A small network was shown many inputs. Here are its activations along a few directions, one row for each input.
Each table varies a few parts of the input and shows all the possible inputs, shuffled.
A made-up example of a description, with smaller parts first: one of 6 places along a line, together with either a single point or one of 9 places around a ring or (one of 2 separate values, together with one of 5 places around a ring).
Shared parts are said once, and a part with two or three values counts as separate values.

Other details of the inputs shift rows strongly along two fixed directions, in all tables alike. That doesn't count.

A family of inputs:
row 1: [  3  14  -1 -16  24   6  21   2   9  -9   6]
row 2: [ 12  19 -13 -10  12  16  11  -8  17   2  -2]
row 3: [  3   8   3  32  27  -6  26  21   3  29 -16]
row 4: [ 11   9 -26 -24   9   4   1  11   7   3   9]
row 5: [-13 -20  23  18 -19 -21 -17   1  -9   6  -1]
row 6: [-15 -11   1  -8 -15  12 -16  -8 -19 -22   8]
row 7: [-15  -8   5 -12 -24  -1 -20  -8 -12 -13  13]
row 8: [-12 -12  -2 -13 -22   7 -20  -8 -20 -17   9]
row 9: [  9  13 -18 -20  23  14  16   5   3 -11   5]
row 10: [-13  -8   9  -8 -22  -4 -23 -17  -4  -8   5]
row 11: [  0  -1   5 -31  -4  -7 -10 -19  17 -19  11]
row 12: [ -3   2  -8  22  32   2  21  34 -11  26  -8]
row 13: [-28 -15  29  19  -2  -4  -3  -6 -18   0  -6]
row 14: [-10 -21  14  29 -22  -5 -13  -3 -16  -1 -11]
row 15: [ 26  13  -9 -30  24  -2  23 -10  38 -27  -2]
row 16: [ 6 16 -8  4 22 12 22 13  0 13  0]
row 17: [18 16 -9 -2  5  9 11 -8 19 -3 -2]
row 18: [-17 -10   9  38 -13   0 -13   9 -27  34 -13]
row 19: [-16  -5   9  -5 -20  11 -14 -14 -16 -20   9]
row 20: [-20 -26  11   6 -11 -12 -17  13 -23   5   6]
row 21: [ 28  17 -16 -30  17   4  22 -13  34 -26  -1]
row 22: [ 18  18 -18 -41  18   0  12   1  30  -8  16]
row 23: [ 18  -2  -4   9  10 -20   4  19  17  19 -10]
row 24: [ 15   0 -10  37   4  -6   5  24  -4  39 -18]
row 25: [ -3  -8  11   0 -29  -3 -19 -20  -6 -14   3]
row 26: [-19  -7  20  -3 -10   5  -8 -24 -11 -19   1]
row 27: [ 10   7  -9  35   6  -9   7  26   0  46 -12]
row 28: [  6  10  -2  36  20   0  22  18  -1  33 -15]
row 29: [  0 -16  10  -3 -25 -16 -23 -11   0 -17   1]
row 30: [  2   7  -7 -31 -15  12  -9 -18   2 -24  15]
Each input here is: one of 5 places along a line, together with one of 6 places along a line.
Question: The inputs of row 13 and row 2 match in every part but the place on the line of 6. If row 3 is changed in the same way as row 13 into row 2, which row does it become?
Answer: row 17
Question: Which other rows does row 8 become when the place on the line of 5 takes its other values? List them by row number.
Answer: row 18, row 24, row 25, row 30
Question: Start at row 15 and move only the place on the line of 6, one step at a time. The first step leads to row 21. Which rows follow, in order?
Answer: row 14, row 24, row 29, row 23

A family of inputs:
row 31: [ 21  20 -21   5  19   8  23  10  13  18  -9]
row 32: [  1   2  -4 -42  -1   6  -5 -19   6 -39  13]
row 33: [ 22  21 -31   4  37   8  27  38  12  35  -3]
row 34: [-21 -20   7  53 -20  -6 -12  25 -39  35 -11]
row 35: [ 23  14 -20   2  12  -4   9  15  26  26  -5]
row 36: [ 31  18 -25   0  15   4  15  19  20  21  -1]
row 37: [13 11 -2 15 10  3 14  4  9 11 -7]
row 38: [ 18  21 -17   3  34   6  34  15  18  11  -6]
row 39: [-27 -19  10  12 -26   8 -25   0 -32   1   6]
row 40: [  9   8 -14 -24  -6  11  -3  -6   6 -15  11]
row 41: [ 27  18 -22  -4  30  -2  20  20  21  18  -5]
row 42: [-16   1   5   7  13  10   7   6 -11   2   0]
row 43: [-36 -25  28  50  -8  -4  -6  15 -44  18 -11]
row 44: [  2  -5   2  -3   2 -13  -4   0  10   3  -3]
row 45: [-13   5   9 -17 -17   1 -12 -16  -6  -5  19]
row 46: [ -2   5  -4 -39   8  12   2 -19   7 -30  11]
row 47: [  5   5  -7 -31 -14   5  -9 -23   9 -34  10]
row 48: [ -2   8 -11 -24  -2  15  -8 -12   0 -14   9]
row 49: [ 21  24 -27  -2  22  12  16  15  10  21  -4]
row 50: [ 13   6  -6 -12   9  -8   3   3  17  -2  -1]
row 51: [ 3 -3  5  1  4 -9  4  1  5  1 -7]
row 52: [-15 -13   7  45   5  -7   7  25 -28  32 -15]
row 53: [-46 -26  33  37 -28   6 -24  -5 -47   0  -2]
row 54: [-1 19 -9 14 30 -5 22 34 -4 50  3]
row 55: [  3  12  -2 -13   2  14   7 -13   6 -18   5]
row 56: [ -7  -9  17  12   1 -10   1  -2   4   0  -4]
row 57: [  7   1  -9 -39  -6   0  -1 -15  14 -37  15]
row 58: [  9   8   5 -12  -1  -1   2 -19  23 -14   0]
row 59: [-16 -22  19  21 -34 -11 -26  -1 -20   1  -1]
row 60: [ -2 -13  10 -27 -20 -12 -17 -17   8 -36  12]
row 61: [ -3  -5  18 -20 -22  -2 -13 -35  11 -40   7]
row 62: [11  5 -7 10  4 -6 -2  5 13 22 -9]
row 63: [ 17   7  -8 -21  -5   2  -4 -16  14 -16   5]
row 64: [-5 -5 16 11  2 -9  4  0  1 -2 -6]
row 65: [  1  -6  10 -11 -19  -4 -12 -23   6 -19   1]
row 66: [  2   9  -4  28  10   5  16  12  -4  21 -11]
row 67: [  2  -3   2  56   6  -5   7  27 -19  51 -21]
row 68: [ -1   7 -12 -31  11  11   0  -6   4 -16  10]
row 69: [  3   6  -3 -32  -8  12  -4 -24   5 -31   8]
row 70: [ 16   9 -11  10   5  -5   3   8  11  20  -8]
row 71: [ -6  -8  18 -21 -11  -3  -6 -28   4 -44   9]
row 72: [  5   2  -5 -36  -2  -1  -2 -19  11 -37  12]
row 73: [-35 -38  39  35 -28 -22 -25  -4 -31   5 -10]
row 74: [ 12  -1   3 -35  -2  -1  -1 -25  17 -38   8]
row 75: [-11  -8   2  46  17   0  13  35 -28  45 -16]
row 76: [-35 -42  36  18 -41 -23 -37  -8 -27 -12   2]
row 77: [ 23  16 -15   2  17  -1  15   4  27  25 -11]
row 78: [-48 -38  28  12 -35  -2 -36  -1 -48 -13   9]
row 79: [ 14  23 -26  12  32  18  24  22   6  39 -10]
row 80: [ 16   1  -7 -26   1  -3   0  -4  15 -20  11]
Question: The inputs of row 60 and row 59 match in every part but one. If row 44 is changed in the same way as row 60 into row 59, which row does it become?
Answer: row 62
Question: The inputs of row 42 and row 53 match in every part but one. If row 52 is changed in the same way as row 42 into row 53, which row does it become?
Answer: row 31
Question: Describe the family of inputs behind these rows.
Answer: one of 2 separate values, together with either a single point or (one of 4 places along a line, together with one of 6 places along a line)
Question: Which other rows does row 79 become when the place on the line of 4 takes its other values? List them by row number.
Answer: row 39, row 48, row 53
Question: Which other rows does row 57 become when the choice among 2 separate values takes its other values? List them by row number.
Answer: row 34

A family of inputs:
row 81: [-17  -9  32  57 -16  -9   4   2 -24  13 -13]
row 82: [-16 -18  14   8 -46   5 -34  -8 -34  -4  12]
row 83: [-16 -33  28  49  -9 -23  -7  11 -12  14 -26]
row 84: [  6  12 -27 -47  -7  19  -3   0   1 -30  27]
row 85: [ -5   4  -5  -5 -12  12 -17  -7  -1   2   4]
row 86: [ 46  11 -26 -37  -6 -10   3  -3  38 -19   6]
row 87: [-2 12 -7  4 29 14 31 20 -4 -5  5]
row 88: [-20 -36  25  51  -8 -29 -23  17 -30  32 -28]
row 89: [-32 -17   8 -23  -4   5 -15 -14 -35 -22  10]
row 90: [  1  16   6 -27  17 -27  10  12  31  15  25]
row 91: [ 11 -14  22 -17 -15 -20   1 -27  15 -54   5]
row 92: [ 11  17  -6 -25   6   1  -1 -25  20 -10  -7]
row 93: [ -6   4 -12  -6  31  17  25  16  -8   4   1]
row 94: [  1  10 -34  19  36  15  12  47 -12  46  -3]
row 95: [-18  -3  21   3  -6  12  -4 -16  -8 -16  -4]
row 96: [  4   1  -8 -30 -21   3 -18 -32  19 -25   9]
row 97: [ 34   6 -28  16  23  -8  11  31  29  41 -18]
row 98: [ -6   7  11  21   7   8  16  -1 -11   0   0]
row 99: [ -1 -11   9 -13 -50  -5 -31 -27  -7 -26  17]
row 100: [ 11  27 -17  -4  32  14  16   5  10  29  -7]
row 101: [ 15  13  -6   6  21   7  24  -2  23  15 -14]
Question: Describe the family of inputs behind these rows.
Answer: either a single point or (one of 4 places along a line, together with one of 5 places along a line)
Question: Start at row 84 and move only the place on the line of 5, one step at a time. The first step leads to row 94. Which rows follow, in order?
Answer: row 89, row 93, row 87
Question: Which other rows does row 92 become when the place on the line of 4 takes its other values? List them by row number.
Answer: row 88, row 89, row 100

A family of inputs:
row 102: [ 21   1  -8 -14   3  -6   5 -13  18 -20  -3]
row 103: [ 11   9   4  49  -5  -4   4  11   4  51 -22]
row 104: [  3  20  -6  40   5  16  10  11 -10  47  -9]
row 105: [ 10   4 -12 -22  -4   2   3   0  -4 -17  10]
row 106: [  7  -4  -8 -25  -3   9  -6 -12   1 -27   3]
row 107: [ -5 -13  16  34  -4 -13   2  -3  -7   6 -20]
row 108: [ -8   7   6 -25   9  13   0 -17   4 -20  13]
row 109: [-14 -16  30  23 -19 -14 -10  -6 -12 -12  -8]
row 110: [ 28  15 -13   6  19  -5  15  17  20  14  -4]
row 111: [ -2   3  -7 -34  -7  -2  -7  -6  -2 -15  18]
row 112: [ 13  13  -3   8  28  -5  19  14  25  27 -12]
row 113: [  2   7  13 -19  -1 -12   0 -14  20 -16   5]
row 114: [ 25  16 -11   9  29   0  30   9  30  14 -18]
row 115: [-28  -8  20  12  -8   1  -4  -2 -26   4  11]
row 116: [  7  15 -15  34  32  12  28  22  -8  31 -18]
row 117: [-32  -7  22  12 -11   1 -10  -6 -27  -5   9]
row 118: [-10 -15  25  25 -16 -16   2  -2 -12   0  -5]
row 119: [ 15  14 -18  -7  26  18  21  16  11   8  -1]
row 120: [ -3 -10  -5  11  -6   0  -6   4 -21  -3  -6]
row 121: [ 12  27 -30  -3  36  13  23  20  10  28  -8]
row 122: [ 11  -5  -8 -15  -1   3   0  -6  17 -19   1]
row 123: [-26 -17  15  22 -22   0  -8   8 -36  -2   3]
row 124: [-13 -10   2  43   2 -16  -6  40 -15  46  -7]
row 125: [ 11   1 -11 -15  -7  -6   3   0  10 -17   9]
row 126: [ 12  -8   7 -14  -4  -6  -4 -12  12 -23   1]
row 127: [ -2 -13  16  26 -41 -10 -29 -16 -12  13  -5]
row 128: [ 15  15 -21 -10  26   5  11  20   8  24   0]
row 129: [ -2   0  12 -12   1  -9  -2 -19  17 -12  -5]
row 130: [  4  -5 -14  47  11  -7  12  37  -9  39 -21]
row 131: [  4   3 -15 -24   7   4   0  -3  -2  -3   3]
row 132: [  6  24 -18  -7  24  11  17  20   8  21   4]
row 133: [  7   0   5 -26  -6 -13  -3 -11  13 -10  10]
row 134: [ 22  14 -25   4  16  -1  15  25  21  13   0]
row 135: [  7   6   2 -14   9  -9   8 -17  23  -7  -4]
row 136: [-24  -3  10  14   1   3  -4  -7 -24   0  -2]
row 137: [-23 -17  29  16 -19 -23  -9  -6 -14   3  -1]
row 138: [ 17  -1  -1 -12  -4  -8   4  -5  12 -14   7]
row 139: [ 17  23 -17   3  26  13  34  15   7  12   6]
row 140: [-14 -10   3  11  -4  11  -4   2 -19  -4  -6]
row 141: [  7   4   4 -22  -3 -14 -10 -11  16 -14  10]
row 142: [ -1   3   6 -18   5  14   5 -17   3 -29   9]
row 143: [-17 -18  13  29 -49  -5 -36  -7 -19  10  -4]
row 144: [-27 -14  15   6  -7   6 -14   1 -21   2   5]
row 145: [  4  -7   8 -22  -4  -8  -9 -13  11 -13   7]
row 146: [ 20  15 -23  -2  22  -3  19  29  19  34   4]
row 147: [-36 -36  22  27 -29 -13 -33   1 -27   6  -3]
row 148: [  0   4  -2 -22  -2  12   1  -6   2 -27   9]
row 149: [-11   1  -3 -25   1  14  -5 -14   2 -16   7]
row 150: [  9  -1  10 -11  -1  -5   4 -17  18 -29  -2]
row 151: [ -1  10   5 -14   2  12   8 -10   3 -26  12]
row 152: [ -4   4  -9  27  15  -3   2  37 -18  47  -5]
row 153: [  9   4  -9 -21  -4   4  -3  -3  -2 -21  11]
row 154: [  1 -14   4  51   6 -12   4  26 -15  37 -24]
row 155: [ -1  -2  -7 -29  -1   5 -11 -11   0 -12   4]
row 156: [  1   0  -6 -18  -1  15   1 -13  -3 -27   1]
row 157: [-25 -17  21  27  -7   9  -5  -4 -31  -2  -9]
row 158: [  7  -5  -4 -23  -4   7  -6  -8  -2 -25   6]
row 159: [-28 -14  17  23 -45  11 -31 -16 -33   4   2]
row 160: [ 11  12 -14 -20 -23  10 -20 -20   5  -9   5]
row 161: [ 13  10 -23  -2  17  -4  10  16  16  19  -4]
row 162: [ -8   9  -6 -25   0   6   4  -2   1 -10  16]
row 163: [ -8   9  -1 -18  14  14   5 -14   5 -11   5]
row 164: [  4  -5   3 -16   0 -10  -5 -14  15  -5   0]
row 165: [ 10   3  -4 -19   4 -11   2 -12  17  -7  -1]
row 166: [  2  -5   0 -28  -3   0 -13  -8  17 -17  13]
row 167: [-12 -25  14  13 -20  -5 -18   0 -13 -11   0]
Question: The inputs of row 167 and row 119 match in every part but one. If row 134 is changed in the same way as row 167 into row 119, which row does it become?
Answer: row 148
Question: The inputs of row 166 and row 144 match in every part but one. If row 130 is changed in the same way as row 166 into row 144, which row does it become?
Answer: row 156
Question: Describe the family of inputs behind these rows.
Answer: one of 6 places along a line, together with either a single point or (one of 2 separate values, together with one of 5 places along a line)
Question: Start at row 135 and move only the place on the line of 5, one step at a time. The first step leads to row 129. Which rows follow, in order?
Answer: row 112, row 113, row 137
Question: Which other rows does row 162 become when the choice among 2 separate values takes its other values? List them by row number.
Answer: row 123
Question: Which other rows does row 157 become when the place on the line of 6 takes its other values? List them by row number.
Answer: row 106, row 114, row 122, row 140, row 154
